Each row below holds a small network's activations on one input, seen along a few directions.
In each table, some parts of the input vary, and every possible input appears once, in random order.
Descriptions start from the smaller parts, as in this example, which fits no table here: one of 6 places along a line, together with either a single point or one of 9 places around a ring or (one of 3 separate values, together with one of 8 places around a ring).
Shared parts are said once, and a part with two or three values counts as separate values.
In the rows, 128 means zero.

Other details of the inputs shift rows strongly along two fixed directions, in all tables alike. That doesn't count.

A family of inputs:
r1: [112 137 138 124 121 128 114 138 145  80 156 110]
r2: [192 123  71 160  78 173 168 136 126 218 217 128]
r3: [104 121 122 171  71 100 120 166  84 127 172 130]
r4: [103 144 159 168 124 135 138 122 128 112 104 131]
r5: [104 143 131 120 111 120  96 131 140 100 143 131]
r6: [104 146 134 121 128 138  96 138 133  92 144 113]
r7: [214 149  78 138 123 192 168  87 161 227 151 132]
r8: [109 144 140 124 132 133 114 130 137  82 152 116]
r9: [ 91 155 148 150 124 139 127 135 132 120  98 132]
r10: [156  40 156  70 205  78 167 143  78 142  50 141]
r11: [109 149 140 172 117 125 115 126 124 119 100 133]
r12: [175  20 137  35 198  56 141 142  82 123  91 143]
r13: [ 84 155 131 139 122 125 125 123 135 118 106 129]
r14: [174  10 128  30 193  61 124 161  82 132  86 131]
r15: [ 99 146 150 166 122 140 122 134 126 119  94 133]
r16: [ 95 156 126 143 111 119 119 117 129 115 106 132]
r17: [113 146 149 174 120 120 130 114 125 111 109 130]
r18: [109 148 142 125 129 125 113 120 138  90 152 130]
r19: [206 125  75  88 148 197 138 111 161 217 169 130]
r20: [111 132 137 123 110 116 112 130 147  87 158 121]
r21: [ 89 152 140 140 125 119 141 112 137 110 115 127]
r22: [107 138 133 119 117 132  96 147 141  90 147 107]
r23: [100 152 135 143 116 113 135 106 130 107 116 129]
r24: [212 139  72 129 126 187 153 102 153 234 134 135]
Each input here is: one of 2 separate values, together with either a single point or one of 5 places around a ring or one of 6 places around a ring.
The inputs of r17 and r11 match in every part but the choice among 2 separate values. If r20 is changed in the same way as r17 into r11, which row does it become? -> r14
Start at r7 and move only the place on the ring of 6, one step at a time. The first step leads to r17. Which rows follow, in order? -> r4, r10, r21, r23

A family of inputs:
r25: [152 216 101 195  88 243 156  87 201 210 157 131]
r26: [190  86  99  98 179 132 170 107 111 208  70 139]
r27: [107 124 134 143 121 124 121 155 110 116 132 128]
r28: [116 117 139 147 117 119 131 138 118 110 136 123]
r29: [107 132 126 114 128 116 105 127 140 108 124 128]
r30: [113 133 140 119 135 129 112 141 139 101 123 116]
r31: [209  70 101  77 168 114 165 115 114 179 127 140]
r32: [109 131 146 121 135 126 131 125 130  99 137 120]
r33: [117 126 130 138 105 102 127 131 117 115 133 127]
r34: [124 127 149 141 133 116 132 123 126  99 142 126]
r35: [118 131 138 129 127 133 102 148 122 106 122 120]
r36: [109 131 128 134 112 107 115 145 110 126 131 132]
r37: [109 136 132 113 124 111 129 118 132 101 133 131]
r38: [113 131 127 123 120 119  96 134 122 116 124 131]
Describe the family of inputs behind these rows. -> one of 2 separate values, together with either a single point or one of 6 places around a ring
The inputs of r29 and r30 match in every part but the choice among 2 separate values. If r26 is changed in the same way as r29 into r30, which row does it become? -> r25
Start at r32 and move only the place on the ring of 6, one step at a time. The first step leads to r30. Which rows follow, in order? -> r35, r27, r28, r34
